A small network was trained on invented records. Each row is its activation on one of them, seen along a few directions.
Here are examples, each followed by its value of one field, KAGA.
Records without KAGA are marked absent.
Other fields move the rows too, some of them a lot.
In the rows, zero is written as 500.
Strong random noise was added to every row along 14 fixed directions; ignore it. To show where, here is one row again and again, with new noise each time:
[278 577 608 565 373 564 490 542 320 219 435 486 535 260 490 442 612 478
 613 394 378 436 371 462 392 515 578]
[389 732 431 698 604 483 618 570 682 369 482 445 491 333 368 604 478 599
 779 370 488 609 231 546 565 518 529]
[504 477 606 463 514 427 667 504 399 392 470 404 573 337 600 568 492 554
 472 772 334 500 637 591 470 225 631]
[420 449 555 525 533 632 466 740 538 320 307 606 625 265 427 506 266 491
 618 502 415 329 333 619 606 553 267]
[529 480 443 499 609 594 446 641 503 490 561 535 489 409 443 546 546 645
 679 578 578 419 405 458 647 563 460]
[583 473 435 482 592 493 542 544 481 443 359 494 544 395 559 522 581 432
 498 630 462 416 601 554 628 290 447]
[591 430 467 623 430 479 519 606 465 599 635 467 541 581 566 446 584 440
 432 539 467 716 671 475 446 523 445]
[394 627 499 527 525 567 545 393 606 259 487 597 470 435 418 597 412 594
 622 463 459 351 356 422 390 363 644]
[599 470 337 356 614 589 580 653 385 482 418 412 429 601 597 499 535 633
 526 848 572 331 605 498 519 346 500]
[342 475 511 603 523 594 527 705 490 349 445 439 470 332 472 437 495 550
 636 503 467 407 329 586 479 527 409]
[602 580 560 605 416 455 588 587 372 389 416 476 646 476 597 425 544 363
 398 431 425 697 704 383 599 424 552]
[653 748 402 362 409 495 528 503 306 596 347 417 521 551 581 507 626 530
 546 586 417 504 453 322 500 440 518]
[497 563 489 422 463 581 400 557 375 278 396 719 639 334 417 651 404 524
 673 453 593 534 573 507 770 682 573]
[396 504 498 559 296 366 608 327 550 657 509 302 229 630 621 444 420 746
 423 636 339 325 296 325 219 281 536]
[522 421 679 585 540 441 470 590 481 596 680 420 431 329 489 450 637 638
 566 480 536 593 431 443 731 530 633]
[843 799 367 443 510 760 724 685 517 593 391 441 582 568 611 520 528 246
 475 466 459 804 622 799 342 372 438]

[663 413 503 390 575 450 504 504 494 491 279 611 586 502 485 513 420 302
 345 527 568 489 741 643 778 390 499] -> ruva
[346 521 435 429 491 433 464 580 385 493 432 351 301 603 465 377 577 552
 581 578 576 485 436 501 508 664 605] -> vazo
[314 513 700 318 597 381 409 563 329 404 431 479 517 393 454 479 554 468
 539 642 372 443 355 579 441 485 692] -> masi
[645 585 363 595 752 518 626 620 720 632 540 396 474 394 462 609 491 588
 719 585 543 581 400 627 712 502 376] -> vazo
[466 446 407 410 378 522 414 376 458 598 306 484 333 449 615 513 599 352
 431 461 508 384 513 723 470 440 416] -> dufa
[493 474 695 394 605 552 384 549 530 461 585 591 362 546 390 370 518 460
 467 319 725 527 473 537 664 578 797] -> absent
[547 520 458 264 670 480 382 451 573 583 326 559 381 571 319 423 583 381
 485 494 596 355 384 599 577 496 548] -> nir
[504 478 646 370 403 547 380 373 418 575 615 572 388 427 523 542 507 540
 534 504 488 473 490 522 495 593 692] -> vazo
[497 334 424 539 484 262 574 421 598 783 567 314 483 575 565 551 530 496
 389 802 285 559 566 633 259 315 313] -> dufa
[422 529 469 505 537 492 525 476 657 345 368 580 452 645 424 515 196 581
 497 488 583 346 434 424 525 470 529] -> absent
[609 585 492 336 551 575 323 436 573 727 569 638 483 605 370 514 482 465
 504 471 438 415 288 486 359 525 422] -> tikov
[531 545 594 690 376 470 698 476 572 432 551 424 531 581 605 432 375 477
 351 392 402 671 571 381 415 387 546] -> lare
[364 614 595 626 255 484 595 316 474 563 499 352 199 402 664 508 464 691
 549 279 510 523 237 468 446 504 650] -> masi
[562 541 488 555 421 408 505 484 491 637 506 467 505 419 536 543 508 512
 546 448 488 646 439 553 667 583 484] -> lare
[663 693 456 438 381 424 602 369 393 716 528 393 553 518 602 611 548 678
 542 611 341 577 388 255 424 454 465] -> masi
[378 566 422 612 751 528 480 647 706 367 584 611 523 540 274 589 440 490
 677 420 604 543 376 560 547 632 512] -> ruva
[384 453 476 443 578 259 400 665 542 577 266 526 563 626 376 476 205 470
 446 641 424 527 447 611 644 618 324] -> tikov
[578 411 494 358 567 709 387 612 382 461 515 568 565 445 539 453 577 582
 525 670 475 150 405 381 508 493 305] -> pov
[543 398 539 403 490 391 489 482 520 558 493 603 573 495 399 614 271 528
 476 628 515 615 630 617 632 627 494] -> nir
[443 364 282 511 375 488 430 475 395 712 616 430 255 629 580 523 604 593
 519 652 659 535 570 621 383 695 443] -> nir
[532 572 443 452 270 596 637 299 447 530 489 454 285 443 616 650 426 727
 594 428 654 576 506 620 619 570 691] -> lare
[534 463 627 606 396 596 657 450 476 446 701 459 520 340 621 567 489 528
 498 475 428 640 583 704 376 452 538] -> pov
[441 511 573 485 476 576 705 581 397 296 469 428 574 489 512 495 340 565
 436 631 450 604 662 661 381 436 621] -> tikov
[606 412 497 402 482 565 489 458 467 516 448 520 425 633 579 454 440 538
 362 549 589 364 621 430 534 423 568] -> dufa
[562 565 630 538 508 431 472 443 509 558 688 498 542 528 491 528 539 574
 517 490 416 559 409 364 470 509 585] -> pov
[351 548 466 284 659 347 490 525 475 452 243 421 402 583 327 427 489 555
 526 674 501 231 296 487 537 407 594] -> ruva
[618 531 594 447 682 523 511 709 433 398 363 511 690 452 505 371 537 350
 442 524 466 441 555 417 668 390 436] -> absent

Which value of KAGA does each new row have?
[446 788 259 387 476 469 706 446 496 403 304 447 473 707 448 630 294 569
 577 663 497 583 496 601 266 527 590] -> nir
[497 551 459 544 492 436 660 594 495 496 470 408 487 535 546 562 348 613
 528 572 564 726 544 585 585 575 541] -> masi
[445 523 512 361 571 410 530 435 397 394 354 478 420 389 499 603 566 530
 561 563 656 600 589 717 743 496 784] -> masi
[402 357 400 470 538 349 316 549 478 419 377 705 679 410 387 634 367 374
 603 624 475 553 675 618 740 740 345] -> vazo
[541 362 626 360 609 810 502 659 518 395 585 572 466 360 439 497 392 572
 554 565 639 362 485 753 526 528 537] -> absent
[245 468 522 634 384 527 488 464 497 352 585 494 520 378 446 500 459 634
 617 439 371 376 293 403 272 599 423] -> dufa
[584 287 550 365 639 611 377 412 573 528 580 639 479 399 440 495 692 340
 438 518 525 365 538 652 481 369 467] -> masi
[384 501 377 805 466 449 594 543 600 377 501 439 442 598 525 428 441 579
 511 344 569 562 432 291 511 577 387] -> masi
[600 528 451 619 564 602 635 432 644 498 469 434 507 464 569 456 624 434
 450 444 451 398 488 459 410 242 387] -> absent
